A small network was shown many inputs. Here are its activations along a few directions, one row for each input.
In each table, some parts of the input vary, and every possible input appears once, in random order.
Descriptions start from the smaller parts, as in this example, which fits no table here: ring(5) and (point or ring(9) or (values(3) and line(4))).
Shared parts are said once, and a part with two or three values counts as separate values.

Other details of the inputs vary at random and push rows far along three fixed directions, the same in every table; ignore that.

Rows:
row 1: [  3 -17 -31  20  37 -50  22  -3  -5 -24  66]
row 2: [ -2 -20  15  -2 -32  -9 -18  -9 -36  14  -5]
row 3: [-19  30 -13 -12 -16  -5 -22  12  48  24  63]
row 4: [ 23  16  22 -14  -6  46 -18  20 -40   1 -46]
row 5: [-26 -15   3  -4 -24 -16  -8 -10  25  14  11]
row 6: [  2 -17  15   1 -18 -12   2 -22 -17  25  -6]
row 7: [-32  20  -1  -2 -22 -33  -2   0  54  15  38]
row 8: [ -4  -1  14  -5 -19  -4 -16   3 -20   9   5]
row 9: [-41  -2  -6  -3 -21 -17  -2  -4  62   6  14]
row 10: [ 15 -32 -28  26  37 -21  19  -3 -38 -44  15]
row 11: [ -9  60  -2 -13   3  37   4  31  66 -11 -29]
row 12: [  1  48  -2 -23  17  49   4  26  49  -4 -38]
row 13: [ -5 -19 -27  26  34 -40  20   0  -3 -39  43]
row 14: [-13  16  11   6 -22 -20  -1  -5  23  14   9]
row 15: [-41  -2  -6  -1 -21 -17  -2  -5  62   5  13]
row 16: [ 22 -19  26   2 -17   5  -1 -23 -49  27 -32]
row 17: [-32  -9   9   1 -33 -42 -14  -7  12  17  42]
row 18: [ -8  33   3  -7   5  20   6   8  47   2 -25]
row 19: [ -2  33   7 -11  -8  14  -4  15  24   7  -8]
row 20: [  7 -10  16 -12 -11 -11  -9 -12 -25  33  11]
row 21: [ -2  27   7 -16   1  20   0   9  29  12 -19]
row 22: [ -8  34  -3  -9   7  55   4  22  55 -20 -60]
row 23: [ -8 -28  17   7 -38 -28 -16 -20 -35  18   6]
row 24: [-26  27  -7  -9  -3  30   2  16  72 -13 -32]
row 25: [-22  50  -2 -10  -2  34  -2  31  64 -20 -29]
row 26: [  9   1  10 -15  -3  40  -9   9  -8   0 -43]
row 27: [-24 -26 -46  20  29 -50  20   0  24 -42  62]
row 28: [ 17   0  18  -7 -16  33 -16   7 -43   0 -49]
row 29: [ -7  -9  10   7 -25  -7  -9  -7 -14   3 -15]
row 30: [ 11 -12  25   0 -17 -13  -7 -21 -35  34  -7]
row 31: [-15  51   0  -7  -4  19   4  21  64  -6 -16]
row 32: [ 18 -41 -24  18  31 -24  11  -4 -56 -34  25]
row 33: [ 44   0 -29   0  72  42  33  17 -25 -45 -27]
row 34: [ 22 -26  24  -9 -18   1  -7 -21 -57  33 -15]
row 35: [ 14  11 -38  11  59  -7  28  20  13 -44  31]
row 36: [ 38  20  25 -14   7  52  -5   8 -37  13 -65]
row 37: [ 12   1  16 -14  -5   5  -7  -5 -20  26  -7]
row 38: [-30  -4  10   8 -32 -38 -10  -9  16  13  29]
row 39: [-29  24  -2  -5 -19 -26  -2   4  55  13  33]
row 40: [ 12 -13  25  -2 -17 -13  -8 -20 -35  34  -5]
row 41: [ 27 -25 -27  14  55  17  22   6 -28 -46 -14]
row 42: [ 22  28  10 -16  10  63   6  14   3  -2 -69]
row 43: [  4 -23  21  11 -32 -13 -13 -18 -48  12 -17]
row 44: [ 45  17 -13  19  55  29  26  17 -30 -45 -33]
row 45: [ -3   6  18   8 -18  -2  -8  -1 -11   2 -15]
row 46: [ 26 -25 -17  28  50 -26  30 -16 -35 -24  14]
row 47: [ 48  -2 -36   0  68  44  17  12 -30 -33  11]
row 48: [  1  -3 -42  18  49  -1  25  17  14 -59   8]
row 49: [-21 -10   5  -5 -23 -25   2 -19  22  27  20]
row 50: [ 16 -31  26   2 -23 -14  -4 -30 -55  35 -11]
row 51: [  7  -4 -33  20  57 -20  35  -1  17 -35  23]
row 52: [ 14  19   9 -13   5  63  -4  18   4 -11 -71]
row 53: [-23 -15   5  -6 -25 -33   0 -21  20  30  29]
row 54: [-28  -4   3   4 -32 -22  -9  -6  20   5   8]
row 55: [-35  -7  -8  -5 -27 -28 -11  -1  28   4  31]
row 56: [ 10  -6  28   8 -23  -1 -14  -7 -46  10 -21]
row 57: [  8  -6  17  -8 -10  -7  -6 -12 -21  29   0]
row 58: [  8 -11  13 -13 -11   5  -2 -11 -20  24  -8]
row 59: [-22 -14   4  -8 -24 -30   0 -20  20  30  28]
row 60: [ 21  36  13 -14   2  41  -5  22  -4   2 -37]
row 61: [ -4 -20 -30  20  36 -38  17   4  -6 -38  50]
row 62: [-17   0   6   2 -19 -14   6 -17  28  19  -1]
row 63: [ -6  17  -7 -18  -4   7 -19   2  28  27  45]
row 64: [  7 -20  17  -8 -18  13 -14  -8 -29  16 -24]
row 65: [ -9 -10 -54  13  37 -13   5  12  23 -39  71]
row 66: [ 12  -1  25   4 -23 -13  -9 -11 -33  24  -3]
row 67: [ 17 -46 -17  31  33 -23  21 -18 -41 -29   6]
row 68: [-12  26 -10 -12  -8  22 -25  22  28   4  31]
row 69: [  3 -25  27   5 -32 -27 -19 -16 -57  23  13]
row 70: [ 21 -27  14 -11 -19  20 -32 -12 -52  28   8]
row 71: [-31  33  -2  -8 -12   6  -5  20  57  -9   0]
row 72: [ 28 -26 -28   9  57  19  21   9 -31 -46 -10]
Description of these inputs: ring(6) and (point or line(11)).
The inputs of row 41 and row 17 match in every part but the ring(6) part. If row 72 is changed in the same way as row 41 into row 17, which row does it become?
> row 4
The inputs of row 23 and row 50 match in every part but the ring(6) part. If row 55 is changed in the same way as row 23 into row 50, which row does it become?
> row 58
Which other rows does row 9 become when the ring(6) part takes its other values? List them by row number.
> row 10, row 11, row 13, row 40, row 42
Which other rows does row 1 become when the line(11) part takes its other values? List them by row number.
> row 7, row 11, row 14, row 19, row 31, row 35, row 39, row 44, row 60, row 66
Which other rows agree with row 37 in the ring(6) part? List them by row number.
> row 12, row 18, row 20, row 21, row 30, row 36, row 40, row 46, row 51, row 57, row 63

Rows:
row 73: [ 11  -2  -1   1  20   7 -15  -3 -15   7  15]
row 74: [ 11 -21   3  11  12 -28  28 -14 -35  -5  -4]
row 75: [ -8  27  13  -4  -5  37  -7  29  39 -23 -49]
row 76: [  9   8  14 -26 -23  42 -14  10   4  24 -13]
row 77: [ -3  19  19  -7  -2  38 -14   4  17   5 -58]
row 78: [ 12  -6 -20  16  24 -14  -7  13 -18 -23  35]
row 79: [ 19  -4   0   7  29  27   2  -5 -32 -17 -53]
row 80: [-13 -13 -27   8  24  -1  32   7  47 -35   5]
row 81: [-11   9  -3 -25 -24  19  -5   5  25  18  11]
row 82: [ 37  31 -23   2  56  25  15  25  10 -27  -6]
row 83: [ 10  63  -5 -24   7  41  -5  28  44   5 -31]
row 84: [ 13 -35   8  18 -12 -28 -10 -15 -64  -7 -15]
row 85: [ 12  10  43 -22 -40   4 -17  -5 -22  53   0]
row 86: [ -1 -12   1  16  -1 -14  -5   4  -5 -21 -12]
row 87: [-11  28   4 -23  -5  28 -16   5  12  17  -6]
row 88: [ -2 -20   9  12  15  -6   2 -11  -6  -5  -8]
row 89: [ 23 -42   6  15   2  -5   6 -16 -37  -1 -13]
row 90: [-39  32  -2  -7 -24 -22   3   2  79  16  -6]
row 91: [ 34   6 -27   0  48  45  12  24   8 -31  -4]
row 92: [-13 -22 -20   4  -4 -19  15 -14   9  -9   1]
row 93: [ 15 -14  -9   5  24  -7 -10 -13 -40   4  23]
row 94: [ 13   7  38  -4 -34   5 -14  -7 -18  37 -50]
row 95: [  7  14  40 -12 -27  18   2   2  -7  26 -52]
row 96: [-52  -2  12  -7 -59 -41 -17 -10  33  17  10]
row 97: [ -5   8 -19   4   3 -13 -13  13  -1 -12  29]
row 98: [ 25 -29  17   6  13  -4 -15 -15 -61  19  23]
row 99: [ -6  -6 -35  -6  10  -8   8  -1  16  -7  38]
row 100: [-22   2 -26  10  18 -43  32  -6  37 -18  20]
row 101: [  7  -8 -23   1  10  -1  -6   1  15   2  30]
row 102: [ -7  21   4 -26 -39  27 -30   3  25  37 -10]
row 103: [ 54  10  11  -1  32  28   4  12 -44  -1 -17]
row 104: [ -6   6 -15  16  33 -20  30   9  47 -25   7]
row 105: [ 16  25 -31  -2  38  30   7  33 -11 -44  -6]
row 106: [ 25   8  -2  -5  45  42   7  15 -23 -19  -8]
row 107: [  1  -8   1   8  -3 -18 -14  10 -14   0  41]
row 108: [ -1  29 -28  -9  38  -4  30  18  40 -23  32]
row 109: [ -9 -28  11   7 -23 -42 -13  -6 -36  15  60]
row 110: [-43   9  21 -17 -34   1  -6 -10  39  22 -17]
row 111: [ -6  43 -35  31  26  18  23   6  52 -39  34]
row 112: [ 41  -2   7  -6  10  -1   4  -8 -70  14  -3]
row 113: [-24 -41   3  11 -12 -55   1 -39 -26  16  26]
row 114: [  6  14   8  -9 -15  43  -9  10  26   3 -62]
row 115: [-29  15  24 -28 -37   7 -24  -6  18  43  16]
row 116: [-51  -7  24  -5 -57 -36 -14  -4  40  17  18]
row 117: [ 26 -12  17  43 -11   8  13 -30 -59 -10 -28]
row 118: [-10 -20  30 -16 -56   4 -10 -19 -18  36 -31]
row 119: [-25 -11 -22   6   1 -44   5   4   6 -14  71]
row 120: [ 14 -20  10   7   3   4   9   3 -55 -28 -32]
row 121: [-15 -21 -28  12   4 -26  12 -12  26 -13  10]
row 122: [-29 -38   2  15   4 -49  12 -26   6   1  39]
Describe the family of inputs behind these rows.
> values(2) and (point or (values(4) and ring(6)))
The inputs of row 103 and row 104 match in every part but the values(2) part. If row 87 is changed in the same way as row 103 into row 104, which row does it become?
> row 113
The inputs of row 74 and row 108 match in every part but the values(2) part. If row 88 is changed in the same way as row 74 into row 108, which row does it become?
> row 98
Which other rows does row 122 become when the values(2) part takes its other values? List them by row number.
> row 106
Which other rows does row 92 become when the ring(6) part takes its other values? List them by row number.
> row 80, row 89, row 114, row 118, row 121

Rows:
row 123: [ -7 -26  52   0 -58 -25  -6 -40 -30  55 -41]
row 124: [ 31 -39 -16  19  33 -11  10 -10 -63 -21  18]
row 125: [ -1 -15  40  -7 -64  -7 -42 -18 -48  51  -1]
row 126: [ 28  18  -3  -9  24  54   4  18 -13 -17 -44]
row 127: [ 11   4   6  13  13  31  17   3   0 -28 -73]
row 128: [ -1  -7  42  -5 -67 -13 -43 -14 -51  49   3]
row 129: [ 10  35 -20 -16  41  46  21  26  44 -24 -30]
row 130: [-40  27   9 -19 -35 -23 -11  -1  68  37  35]
row 131: [ 34  34   3  -9  27  50   4  25 -18 -15 -40]
row 132: [  5  31 -23 -13  37  43  18  25  46 -27 -24]
row 133: [  4  -4 -29  10  33   9   9  11   9 -36  11]
row 134: [ 34 -17   9   5   7  21  -8  -2 -65  -1 -20]
row 135: [ 34  23   2 -14  32  53   8  18 -12  -8 -45]
row 136: [  3 -45 -12  31  34 -63  44 -34 -18 -15  16]
row 137: [ 28  23   0  -7  23  50   1  21 -15 -17 -39]
row 138: [ 12 -26   9   1 -14  -3 -10 -14 -44  13   1]
row 139: [-14 -16  37 -12 -60 -32 -30 -26 -21  64  26]
row 140: [-30  24 -39  -4  35  -5  23  16  91 -26  36]
row 141: [-67 -33 -44  27   3 -54  12  18  49 -82  30]
row 142: [  5 -47 -30  25  26 -39  12 -15 -31 -25  50]
row 143: [ 40  -2  13   5   8  23 -11   6 -71  -5 -23]
row 144: [ -2 -19 -10  11   2 -28  -2  -8 -16  -3  38]
row 145: [ 15   7   6  11  16  32  21   2   0 -26 -75]
row 146: [-27  45   7 -32 -18  32  -7  16  79  24 -19]
row 147: [ 18  19 -19   1  44   6  20  17   4 -24   9]
row 148: [-15 -13  36  -9 -64 -33 -33 -23 -23  59  27]
row 149: [-12  39  27 -22 -42  22 -26  13  22  31 -18]
row 150: [ -4 -44 -32  25  30 -60  18 -19 -12 -18  76]
row 151: [-12  27  25 -27 -36  27 -22   5  28  38 -22]
row 152: [-18  24  21 -19 -46  30 -32  10  25  26 -21]
row 153: [-21 -30  -8   5 -13 -49   0 -22   5  16  55]
row 154: [-51  18 -11 -12 -18 -42   1  -2  89  23  61]
row 155: [ 21 -45  -4  35  31 -35  36 -30 -49 -23 -16]
row 156: [-34  52   5 -20 -35  28 -23  26  74   7  -8]
row 157: [-28   0 -44  18  30 -43  18   6  52 -34  72]
row 158: [ 53 -21  -2  14  41   6  12  -4 -84 -17  -5]
Describe the family of inputs behind these rows.
> point or (line(5) and (point or line(6)))
A walk changes only the line(5) part. It starts at row 129 and steps to row 132. List the rest of the walk in order.
> row 153, row 138, row 142
Which other rows does row 158 become when the line(6) part takes its other values? List them by row number.
> row 131, row 132, row 139, row 140, row 151
Which other rows does row 124 become when the line(6) part takes its other values? List them by row number.
> row 134, row 138, row 143, row 144, row 157
A walk changes only the line(5) part. It starts at row 136 and steps to row 123. List the rest of the walk in order.
> row 155, row 145, row 127

Rows:
row 159: [-21  13  45 -28 -30  17 -31  18 -15  18 -46]
row 160: [ 43 -28  15  20 -18  44 -12  -3 -88 -19 -43]
row 161: [ 15 -26  21   3 -22 -54   7 -34 -42  48   5]
row 162: [ 32  12 -17  -7  21  15  -2 -12  11  32  57]
row 163: [ 28 -32  23  -1 -35   6  -4 -35 -48  56 -28]
row 164: [ 29 -60 -22  51  43 -16   2 -12 -63 -53  20]
row 165: [ 37 -24  -8  36  40 -21   5   9 -83 -49 -15]
row 166: [-16 -11  -2  34  -9 -19  -4 -32  32   2  25]
row 167: [-20   4 -28  31  20 -36  29  21  22 -62  35]
row 168: [ 28 -50 -26  16  45  23  19   4 -77 -46  -7]
row 169: [-32 -14   9  -1 -40 -84  18 -33  31  48  49]
row 170: [ -3  34 -39  25  41 -22  33   9  46 -47   4]
row 171: [-30 -30 -20  -9 -27 -14  -8  -5   5   0  22]
row 172: [-51 -46   8  -1 -34 -41 -30 -20  12  24  47]
row 173: [ 44   9  -4  19   6  49  -5 -11 -42  -6 -69]
row 174: [ 15  55 -33  14  24  46  -9  10  44  -6  41]
row 175: [-11  24   1   3 -26 -38 -35  19  -7  13  83]
row 176: [-49  25  28   3 -46 -24 -29  17  54   8   3]
row 177: [ 17 -31  11  15  14   7  18 -29 -18  18  -2]
row 178: [-19 -36   5 -13  -3  -9   1 -19   9  17  23]
row 179: [-29 -26  12  -7 -27 -46   6   1 -27   2  30]
row 180: [-14 -47  32 -13 -12 -66  -5 -29 -42  37  33]
row 181: [ 34  58  -9 -12  -1  96 -45  43   6 -10 -14]
row 182: [ -3  27 -20 -32  36  13  23  28  41 -24 -31]
row 183: [ -6  14  15  -7 -68  45 -36   8   6  10 -51]
row 184: [  7 -36  24  16 -49  -7 -46 -19 -49  21 -13]
row 185: [-13  23 -10 -18  27  13   0  36  17 -33 -33]
row 186: [-24 -33 -18 -18 -12 -30  -2 -20  27  22  30]
row 187: [ 36   1   4   0  19  58  24  -7 -18   0 -51]
row 188: [-21 -10 -24   7  47 -23  31  27  12 -56  25]
row 189: [-20  35 -25 -22  17  18  19  45  45 -43 -25]
row 190: [ 21 -32   8 -32 -18 -11 -33 -22 -44  58  74]
row 191: [-31 -19   3 -19  -5 -54  22 -12  13  10  43]
row 192: [ 13  65   9   6   9  55  25  26  31 -28 -63]
row 193: [ -9 -25 -38  -7  41   3  34  -1  30 -30  23]
row 194: [-37  90   0  -6 -27  -8 -19  20  91  40  62]
row 195: [-12  10  53   3 -54   3 -25  10 -22  10 -27]
row 196: [  5   1 -10  17  58 -30  40  -3  28 -22  16]
row 197: [  6 -16  37  33 -18 -48  -4 -35 -50  22   9]
row 198: [  0  36  29   1 -51   2  -4  -8  -1  29 -40]
row 199: [-14  26  34 -47 -20  16 -19   9  19  31 -49]
row 200: [-10  12 -43  33  30   4  35  -8  58 -49  24]
row 201: [-38  -1  -5   3 -66 -13 -35  -5  43  14   9]
row 202: [ 17  48 -19 -46  49  24   4  42  30  -6  39]
row 203: [ 30  11   5 -31  18  30  20  18 -35 -10 -57]
row 204: [-17   8 -33 -16  11  39  -5  26  33 -28 -28]
row 205: [ 19 -24  28  22 -40  -7 -30 -44 -47  40 -21]
row 206: [  6   7   8 -17  11  84  -7  30  -8 -25 -68]
row 207: [  3  29 -46 -15  57  -8   5  48  11 -40  79]
row 208: [  7  28  33 -11 -59  22 -23  20 -22   5 -57]
row 209: [ -6  44  -3  -3  45  21  45  23  76 -25 -20]
row 210: [ 20 -17  15  19 -11  43 -17   1 -46 -22 -36]
row 211: [-44   4 -18 -18 -13 -42  -1  19  38  -8  19]
row 212: [-11 -17 -17  -4  56 -33  42   5  16 -33  33]
row 213: [-31  21 -13 -13 -25   3   2  -7  93  36  -5]
row 214: [  3  24  37 -17 -18   2 -10  -7   3  50 -50]
row 215: [ 51  12  16  -4  19 -14  -1  -3 -52  47  44]
row 216: [-40 -50   8 -12 -25 -49 -16 -38  19  41  51]
row 217: [ -6 -46  -7   1   2 -14 -18  -8 -39  -1   6]
row 218: [  2  29 -33 -24  25  57 -23  38  19 -12  38]
row 219: [ 12   2  26 -12 -25  26 -20 -19  10  52 -49]
row 220: [  6  28  32 -11 -52  17 -32  19 -22   9 -61]
row 221: [-22   9  11  -5 -14   9  -4 -15  75  35  -7]
row 222: [ 42 -22 -12  48  54 -45  23 -21 -69 -36   4]
row 223: [ 41 -38 -17  53  51   1  29 -28 -54 -43  10]
row 224: [-15 -10 -17  25 -35 -28   7 -32  29  10  29]
row 225: [ 38 -17  -2  50  58 -22  40 -15 -65 -46   5]
row 226: [ 37 -17  -2 -24  13  55   7   1 -48  -3 -58]
row 227: [ -8  39  33 -20 -25  21  18   6  33  31 -41]
row 228: [ -9 -28 -39  -5  49 -11  17  -3  29 -23  19]
Describe the family of inputs behind these rows.
> values(2) and ring(5) and (point or ring(6))
The inputs of row 211 and row 204 match in every part but the values(2) part. If row 203 is changed in the same way as row 211 into row 204, which row does it become?
> row 226
The inputs of row 219 and row 214 match in every part but the values(2) part. If row 162 is changed in the same way as row 219 into row 214, which row does it become?
> row 215
Which other rows does row 199 become when the ring(6) part takes its other values? List them by row number.
> row 180, row 182, row 191, row 203, row 212
Which other rows agree with row 228 in the values(2) part and the ring(5) part? List them by row number.
> row 178, row 186, row 190, row 193, row 216, row 226
